These are the activations of a small neural network, seen along a few directions. Each row is one input.
Each table varies a few parts of the input and shows all the possible inputs, shuffled.
Descriptions start from the smaller parts, as in this example, which fits no table here: ring(8) and (point or ring(11) or (values(2) and line(6))).
Shared parts are said once, and a part with two or three values counts as separate values.
(in the rows, 128 means zero)

Other details of the inputs shift rows strongly along three fixed directions, in all tables alike. That doesn't count.

A family of inputs:
r1: 153 110 124 142 120 149 120 146 135 126 116 128
r2: 113 135 150 124 120 110 93 116 131 147 137 112
r3: 91 140 156 127 133 114 80 95 96 136 100 116
r4: 126 143 130 116 142 128 127 98 144 98 129 125
r5: 163 122 131 144 125 150 105 161 133 130 123 113
r6: 90 147 131 115 142 118 110 97 122 102 141 137
r7: 154 113 128 161 114 165 117 172 136 150 109 135
r8: 68 113 95 143 67 73 193 100 120 136 149 84
r9: 120 144 165 118 124 124 100 113 118 141 105 126
r10: 114 137 130 114 136 133 120 110 113 102 134 153
r11: 94 105 115 142 60 96 207 124 139 153 131 117
r12: 170 113 112 127 167 139 113 187 125 149 109 133
r13: 91 151 147 137 138 114 74 85 115 145 106 108
r14: 116 129 147 121 128 135 122 128 141 131 131 102
r15: 112 153 94 115 127 115 175 77 134 81 152 130
r16: 99 96 86 154 97 70 209 133 113 163 140 105
r17: 106 142 150 107 136 116 78 78 119 152 132 112
r18: 159 137 91 123 180 132 188 136 127 70 144 162
r19: 141 114 134 149 123 141 104 146 146 137 116 107
r20: 143 121 133 136 124 149 100 130 120 147 113 119
r21: 108 130 143 141 137 137 89 132 126 130 112 110
r22: 147 125 131 138 134 154 94 135 130 142 119 111
r23: 117 69 123 140 48 125 183 176 140 197 152 102
r24: 161 108 150 123 125 162 122 152 149 140 115 127
r25: 129 123 137 117 120 134 110 109 123 152 136 130
r26: 141 126 149 122 116 134 120 139 140 145 126 105
r27: 103 92 110 164 53 104 171 144 138 195 134 77
r28: 148 123 151 132 137 174 117 173 143 124 114 138
r29: 120 126 124 128 123 138 138 137 125 112 139 153
r30: 125 151 108 107 130 106 144 83 111 79 151 156
r31: 117 122 144 142 115 122 102 114 117 145 99 123
r32: 149 136 119 132 130 160 150 140 140 107 125 153
r33: 112 93 104 132 66 119 217 152 148 145 156 94
r34: 156 131 120 129 120 149 139 154 129 103 138 166
r35: 130 132 84 111 132 132 174 114 128 62 171 150
r36: 134 117 136 131 129 144 104 138 118 126 116 116
r37: 175 99 130 163 163 156 128 203 126 143 122 136
r38: 142 135 95 120 119 124 164 120 132 85 163 147
r39: 113 141 123 139 135 113 116 94 115 100 110 142
r40: 120 118 153 127 158 100 113 134 106 168 137 126
r41: 144 113 131 138 130 157 106 159 133 129 123 107
r42: 102 147 153 113 138 110 72 77 123 151 133 111
r43: 160 139 105 99 181 127 149 145 124 109 128 150
r44: 126 118 146 136 124 140 103 143 149 147 128 131
r45: 107 139 133 115 163 80 87 113 97 169 105 105
r46: 140 120 136 114 160 113 105 164 121 170 128 126
r47: 137 156 130 116 145 129 125 111 138 86 134 128
r48: 126 136 126 129 134 136 145 120 150 98 127 136
r49: 143 117 134 155 129 153 106 159 147 129 110 124
r50: 160 133 115 133 145 182 142 158 158 95 131 150
r51: 103 144 128 116 122 113 120 80 109 129 132 147
r52: 111 153 122 120 136 121 117 86 115 108 133 158
r53: 146 147 93 132 135 142 161 137 140 62 157 171
r54: 115 156 122 131 137 101 110 89 116 95 127 116
r55: 114 132 123 141 126 130 125 127 114 108 117 135
r56: 120 130 159 126 140 156 101 147 145 134 117 115
r57: 161 130 100 109 171 124 141 166 124 122 144 154
r58: 182 103 134 130 135 181 110 179 160 129 137 140
r59: 121 155 135 124 129 119 135 106 122 101 121 144
r60: 149 125 151 117 130 158 107 130 135 149 117 122
r61: 90 161 109 119 116 80 154 70 104 88 146 156
r62: 110 143 165 107 120 104 101 88 115 148 114 106
r63: 149 128 101 115 134 139 152 112 134 78 150 165
r64: 102 130 160 118 121 109 90 90 118 153 117 131
r65: 153 126 139 120 136 165 115 138 147 137 127 116
r66: 87 97 121 157 47 96 168 125 116 203 119 93
r67: 101 150 162 111 132 122 91 78 112 153 103 121
r68: 126 132 138 150 118 130 102 148 131 136 113 116
r69: 94 89 111 148 84 64 170 158 115 219 124 79
r70: 135 139 160 132 133 145 100 147 145 137 114 121
r71: 149 130 116 126 142 145 127 129 151 91 145 147
r72: 104 142 170 111 133 115 91 83 121 143 99 122
r73: 160 108 141 131 122 183 140 187 144 125 118 141
r74: 141 124 96 116 122 145 194 130 134 73 149 145
r75: 140 143 130 119 186 120 144 121 112 98 135 146
r76: 105 134 142 129 123 130 97 116 134 158 129 126
r77: 147 140 70 114 163 112 209 136 127 74 150 158
r78: 141 110 136 130 126 157 117 169 149 133 147 122
r79: 151 108 125 130 159 130 135 172 130 151 139 141
r80: 137 125 139 136 115 125 102 129 116 144 113 115
r81: 93 145 126 121 134 90 106 57 112 111 121 108
r82: 113 164 95 90 176 77 163 82 104 91 137 141
r83: 148 113 126 105 157 115 114 168 122 177 128 132
r84: 103 97 92 147 53 98 220 137 139 144 153 139
r85: 165 111 134 126 128 166 135 159 161 125 127 122
r86: 137 140 144 148 130 133 90 139 116 127 104 135
r87: 116 152 126 133 129 109 113 96 100 101 113 140
Each input here is: values(3) and (line(5) or (values(4) and ring(6))).
Changing only the values(3) part turns r66 into r51. The same change can be made to r80. Which row results? -> r30
Changing only the values(3) part turns r3 into r73. The same change can be made to r68. Which row results? -> r70
Changing only the values(3) part turns r21 into r6. The same change can be made to r81. Which row results? -> r58
Start at r34 and move only the ring(6) part, one step at a time. The first step leads to r61. Which rows follow, in order? -> r53, r2, r38, r30
Change only the values(3) part in r47. List by row number the other rows that result. -> r2, r54
Change only the values(4) part in r11. List by row number the other rows that result. -> r28, r32, r59
Change only the values(4) part in r48. List by row number the other rows that result. -> r50, r56, r70

A family of inputs:
r88: 150 163 106 121 151 168 118 88 125 31 137 172
r89: 126 167 122 108 197 116 89 77 104 69 131 166
r90: 58 126 109 120 78 45 200 82 105 147 148 108
r91: 74 131 171 118 130 75 62 82 103 210 105 92
r92: 159 91 111 151 98 134 163 193 140 171 133 113
r93: 192 123 114 145 181 184 111 192 141 86 125 154
r94: 101 119 80 139 95 78 209 119 119 117 153 115
r95: 161 137 90 136 125 175 142 134 145 41 141 168
r96: 68 136 126 135 71 94 159 71 127 135 131 106
r97: 160 129 100 128 156 151 157 155 131 83 145 174
r98: 138 108 151 148 87 162 127 150 149 157 116 114
r99: 158 111 145 132 130 148 119 180 134 161 113 115
r100: 129 131 172 116 151 134 70 146 124 172 103 116
r101: 79 142 218 128 113 110 23 80 128 187 84 79
r102: 134 123 124 133 144 123 120 129 120 136 118 117
r103: 91 204 146 98 186 119 45 6 95 28 123 158
r104: 142 96 117 146 96 133 178 194 140 155 136 115
r105: 128 153 89 109 160 116 171 88 110 55 141 167
r106: 133 110 89 145 104 108 191 159 131 126 152 127
r107: 140 145 113 132 131 157 115 112 133 51 139 159
r108: 155 113 92 142 132 133 164 153 128 116 136 137
r109: 109 158 73 109 153 97 185 75 108 54 152 171
r110: 160 161 114 121 211 150 86 117 117 53 128 168
r111: 124 114 105 151 68 135 194 138 157 113 135 124
r112: 150 83 135 142 98 142 150 189 139 195 125 121
r113: 162 133 178 125 194 172 37 165 129 135 95 130
r114: 147 106 122 143 112 129 143 172 130 161 124 106
r115: 151 111 132 135 125 138 120 176 138 167 126 127
r116: 179 126 134 119 160 168 118 174 136 114 121 154
r117: 62 134 99 126 96 46 178 74 104 149 139 92
r118: 118 124 93 131 124 112 182 127 125 111 136 131
r119: 126 116 128 96 109 122 167 115 149 147 162 109
r120: 83 125 121 139 61 105 169 84 123 139 135 109
r121: 120 158 95 110 152 102 162 93 110 63 152 167
r122: 128 166 171 99 211 141 30 95 110 113 96 144
r123: 210 124 171 126 189 199 36 203 142 148 100 147
r124: 165 141 78 132 178 155 152 144 131 52 138 163
r125: 61 136 107 117 108 56 183 63 102 123 144 123
r126: 107 168 81 126 128 121 188 57 124 15 154 168
r127: 146 108 154 135 128 134 96 176 133 182 123 120
r128: 65 142 216 76 144 85 36 54 124 209 125 68
r129: 97 102 132 131 77 87 161 144 126 205 133 101
r130: 109 104 121 151 54 137 157 138 143 155 135 109
r131: 189 121 121 141 128 203 107 168 152 75 125 158
r132: 140 108 99 153 64 144 209 145 158 105 138 131
r133: 166 90 157 113 115 176 124 196 178 190 145 104
r134: 153 87 136 165 64 188 147 202 167 171 126 117
r135: 114 93 142 139 85 111 148 175 135 208 118 85
r136: 160 123 110 139 158 149 121 160 133 119 125 138
r137: 161 135 177 119 189 166 40 150 123 145 90 126
r138: 72 129 177 115 122 65 65 71 96 218 104 86
r139: 127 133 182 136 128 168 53 132 136 143 106 119
r140: 110 115 112 123 90 89 182 126 119 160 142 124
r141: 61 177 155 100 166 52 55 26 85 140 109 101
Changing only one part turns r139 into r120. The same change can be made to r128. Which row results? -> r119
Describe the family of inputs behind these rows. -> values(3) and (point or line(5) or (values(2) and ring(6)))
Change only the values(3) part in r117. List by row number the other rows that result. -> r94, r114
Change only the line(5) part in r132. List by row number the other rows that result. -> r88, r98, r120, r131

A family of inputs:
r142: 182 86 97 151 127 167 177 219 138 131 124 121
r143: 133 141 194 122 164 166 33 103 129 138 102 113
r144: 108 95 164 141 70 124 117 129 146 205 109 84
r145: 72 138 128 134 85 105 147 95 118 128 133 114
r146: 62 151 106 113 103 29 183 48 87 137 128 135
r147: 105 101 135 151 68 145 150 154 137 175 123 105
r148: 145 121 104 141 90 154 170 157 152 90 144 146
r149: 135 201 122 96 195 148 64 48 118 7 120 182
r150: 123 130 65 148 142 109 190 132 124 66 160 155
r151: 136 133 92 136 107 137 188 96 137 77 151 141
r152: 174 160 145 109 228 171 75 135 108 69 102 194
r153: 158 135 199 127 157 176 22 145 148 140 93 120
r154: 55 143 163 111 128 48 115 65 84 170 108 116
r155: 98 190 169 107 164 125 28 50 107 107 99 131
r156: 62 152 104 91 118 36 182 50 113 145 153 105
r157: 116 133 85 140 159 112 153 111 115 90 142 145
r158: 169 109 97 161 136 148 135 189 149 133 132 140
r159: 56 147 94 135 115 34 164 57 100 122 149 112
r160: 122 136 81 128 100 135 183 99 134 69 146 154
r161: 160 92 127 151 92 173 162 188 165 121 134 129
r162: 164 103 122 114 158 162 156 189 154 144 142 131
r163: 118 150 89 121 135 85 199 105 105 74 144 174
r164: 205 143 132 106 210 195 48 151 123 85 128 179
r165: 175 116 72 138 141 147 186 171 128 93 129 136
r166: 152 112 109 124 131 141 142 159 124 111 159 151
r167: 62 141 129 130 131 56 100 57 98 174 118 96
r168: 191 89 96 139 105 164 158 206 148 143 155 150
r169: 118 92 153 141 84 143 133 144 148 171 117 100
r170: 106 116 163 105 133 101 105 127 133 223 119 83
r171: 121 97 170 141 116 115 92 176 118 211 97 67
r172: 179 120 77 139 135 140 180 178 132 93 130 135
r173: 123 159 73 96 159 91 210 96 128 56 174 155
r174: 155 195 132 113 200 181 62 97 124 17 119 182
r175: 116 79 150 130 88 117 118 159 121 222 136 96
r176: 148 142 91 136 113 141 182 104 143 63 152 151
r177: 157 89 119 148 89 187 156 192 160 129 130 136
r178: 128 101 174 136 115 121 99 166 119 233 92 113
r179: 92 131 108 128 106 60 168 104 102 138 130 89
r180: 104 175 164 86 187 91 28 50 87 110 127 136
r181: 154 136 201 131 163 184 28 141 141 136 103 118
r182: 155 138 202 131 153 172 26 134 141 148 101 112
r183: 162 104 111 156 88 189 156 188 156 139 127 136
r184: 107 112 140 110 125 100 154 147 138 178 143 100
r185: 110 111 177 134 83 121 84 121 144 197 103 86
r186: 87 112 136 136 65 114 149 124 136 150 133 107
Describe the family of inputs behind these rows. -> ring(5) and (line(4) or values(5))
Changing only the ring(5) part turns r168 into r164. The same change can be made to r156. Which row results? -> r170
Change only the ring(5) part in r160. List by row number the other rows that result. -> r148, r149, r177, r186
Change only the values(5) part in r162. List by row number the other rows that result. -> r142, r152, r157, r175
List by row number the other rows that have the ring(5) part in common with r179. -> r148, r153, r159, r163, r173, r174, r180, r182
Change only the values(5) part in r184. List by row number the other rows that result. -> r150, r154, r166, r171

A family of inputs:
r187: 100 159 96 114 137 106 169 63 119 79 144 159
r188: 127 116 143 137 98 127 148 140 148 149 131 105
r189: 128 96 126 142 115 134 146 162 136 172 129 91
r190: 67 142 143 119 101 84 130 64 122 165 122 96
r191: 121 94 133 132 105 134 160 152 136 168 124 115
r192: 124 117 135 132 100 132 147 154 128 155 131 133
r193: 169 128 175 125 183 185 43 170 147 158 91 142
r194: 157 136 157 117 173 184 54 130 140 109 121 132
r195: 70 141 155 112 93 71 118 76 98 170 118 108
r196: 133 154 84 120 154 132 195 98 131 26 162 183
r197: 142 103 105 137 131 130 157 160 121 143 137 128
r198: 127 150 169 113 173 133 45 104 119 123 122 143
r199: 126 118 142 137 112 139 146 145 148 140 134 116
r200: 116 109 137 133 91 136 153 156 138 161 132 123
r201: 123 116 129 130 90 114 154 151 128 155 121 110
r202: 140 98 133 145 102 142 168 184 159 155 131 111
r203: 144 94 124 194 67 174 149 188 144 139 102 129
r204: 140 160 63 114 153 114 192 89 114 39 144 188
r205: 148 114 107 139 96 137 144 144 144 135 143 129
r206: 152 145 157 118 164 180 56 147 142 107 123 137
r207: 162 145 148 124 174 184 54 137 149 110 121 143
r208: 159 143 148 118 183 148 56 154 112 124 109 143
r209: 76 127 149 113 101 77 101 62 99 170 128 103
r210: 147 103 119 140 83 154 146 179 157 139 143 114
r211: 65 132 159 117 118 69 125 79 114 167 120 103
r212: 120 154 168 103 185 141 60 89 120 115 99 119
r213: 124 100 117 134 126 126 149 149 127 155 134 113
r214: 148 102 118 144 107 141 162 179 142 169 122 137
r215: 77 129 137 114 90 75 121 58 106 155 136 91
r216: 172 148 155 119 176 171 58 135 129 120 104 162
r217: 76 139 141 120 109 61 109 88 97 171 121 82
r218: 117 154 167 113 168 135 54 92 130 111 126 123
r219: 131 111 124 137 124 124 132 174 121 162 129 123
r220: 135 114 114 139 122 110 132 148 120 168 125 123
r221: 145 158 67 121 151 130 190 98 136 35 142 164
r222: 108 145 86 120 129 114 162 79 127 81 159 158
r223: 146 160 51 124 159 110 184 94 114 36 153 164
r224: 132 117 122 135 99 116 152 140 134 160 119 115
r225: 137 121 114 135 122 142 159 148 149 133 125 127
r226: 70 135 155 118 119 63 125 79 105 168 120 110
r227: 144 103 130 141 102 134 162 173 156 145 127 109
r228: 102 155 81 119 144 98 172 95 114 67 150 133
r229: 145 152 66 123 136 138 172 95 142 37 161 163
r230: 143 107 119 135 122 124 137 150 123 150 127 103
r231: 143 106 133 141 92 163 158 186 156 150 133 117
r232: 70 132 146 110 118 72 130 67 97 166 116 107
r233: 142 155 82 112 148 142 184 85 128 27 149 158
r234: 143 105 103 134 123 119 158 152 116 139 134 126
r235: 170 118 117 134 137 146 157 174 138 106 130 159
r236: 147 157 61 124 164 107 191 103 115 21 161 164
r237: 119 170 156 100 174 126 67 90 117 94 102 126
r238: 169 141 162 112 181 167 61 135 124 115 96 132
r239: 120 164 156 103 173 134 47 92 108 104 122 151
r240: 176 124 165 134 193 185 35 183 140 163 101 134
r241: 123 161 155 100 179 129 72 75 116 97 102 120
r242: 133 101 120 151 110 133 144 171 145 182 129 98
r243: 61 127 149 119 101 73 119 71 119 160 142 105
r244: 126 167 141 111 194 119 52 83 116 107 106 120
r245: 133 157 142 109 167 131 56 87 115 110 120 155
r246: 112 152 94 110 128 94 175 95 106 76 136 158
r247: 75 137 146 119 101 77 114 67 124 144 139 92
r248: 119 107 123 136 117 123 140 168 128 162 132 115
r249: 78 138 154 117 104 68 126 73 106 159 126 114
r250: 157 113 118 133 123 175 164 159 150 110 135 133
r251: 178 120 124 139 125 163 151 173 149 103 136 145
r252: 117 149 91 123 150 92 162 92 121 69 147 128
r253: 136 127 119 129 101 141 161 146 144 114 134 123
r254: 132 110 123 139 122 102 142 155 122 154 133 121
r255: 165 145 144 125 200 157 53 147 120 131 108 149
r256: 153 138 142 172 170 175 43 153 113 97 82 140
r257: 84 132 144 122 94 73 120 75 116 153 140 98
r258: 152 95 119 146 90 136 156 176 146 147 149 136
r259: 143 93 125 191 79 166 144 194 140 141 93 126
r260: 70 132 154 112 107 81 123 64 99 172 121 105
r261: 69 124 150 112 109 92 105 66 111 165 135 101
r262: 160 118 108 130 115 156 139 169 135 106 146 159
r263: 124 105 144 141 96 122 155 156 136 172 134 124
r264: 134 98 124 143 90 137 137 162 142 181 139 129
r265: 128 117 121 127 119 139 160 161 137 129 129 140
r266: 99 146 93 113 122 111 161 90 121 71 160 155
r267: 177 122 167 127 187 180 38 170 137 146 98 107
r268: 131 124 120 128 119 144 160 159 142 118 127 127
r269: 121 107 125 140 128 115 146 157 133 153 138 118
r270: 164 103 108 135 121 168 151 167 139 116 149 152
r271: 137 160 64 119 157 119 179 110 121 28 153 152
r272: 171 145 164 119 179 157 68 147 134 110 105 139
r273: 82 134 148 110 105 82 127 64 97 158 120 111
r274: 171 118 115 130 122 166 157 153 137 102 132 140
r275: 80 129 152 111 112 73 117 72 96 174 109 102
r276: 161 151 154 120 167 170 65 126 144 114 105 135
r277: 123 106 125 146 116 119 153 163 141 157 139 100
r278: 129 115 130 139 103 131 146 143 133 169 126 133
r279: 174 123 109 137 118 162 155 159 147 114 131 146
r280: 123 155 166 114 201 114 43 105 105 128 109 133
r281: 131 108 137 135 81 131 125 158 136 165 134 107
r282: 128 95 128 136 83 138 143 144 147 159 139 96
r283: 130 119 136 132 86 128 148 149 130 153 128 114
r284: 122 100 135 130 101 142 154 141 137 160 131 120
r285: 122 107 133 132 98 122 155 169 128 170 122 125
r286: 126 150 68 166 115 146 162 95 118 13 139 176
Describe the family of inputs behind these rows. -> line(4) and (point or (values(4) and ring(6)))
Changing only the line(4) part turns r239 into r285. The same change can be made to r264. Which row results? -> r214
Changing only the line(4) part turns r210 into r271. The same change can be made to r245. Which row results? -> r220
Change only the values(4) part in r266. List by row number the other rows that result. -> r222, r243, r261
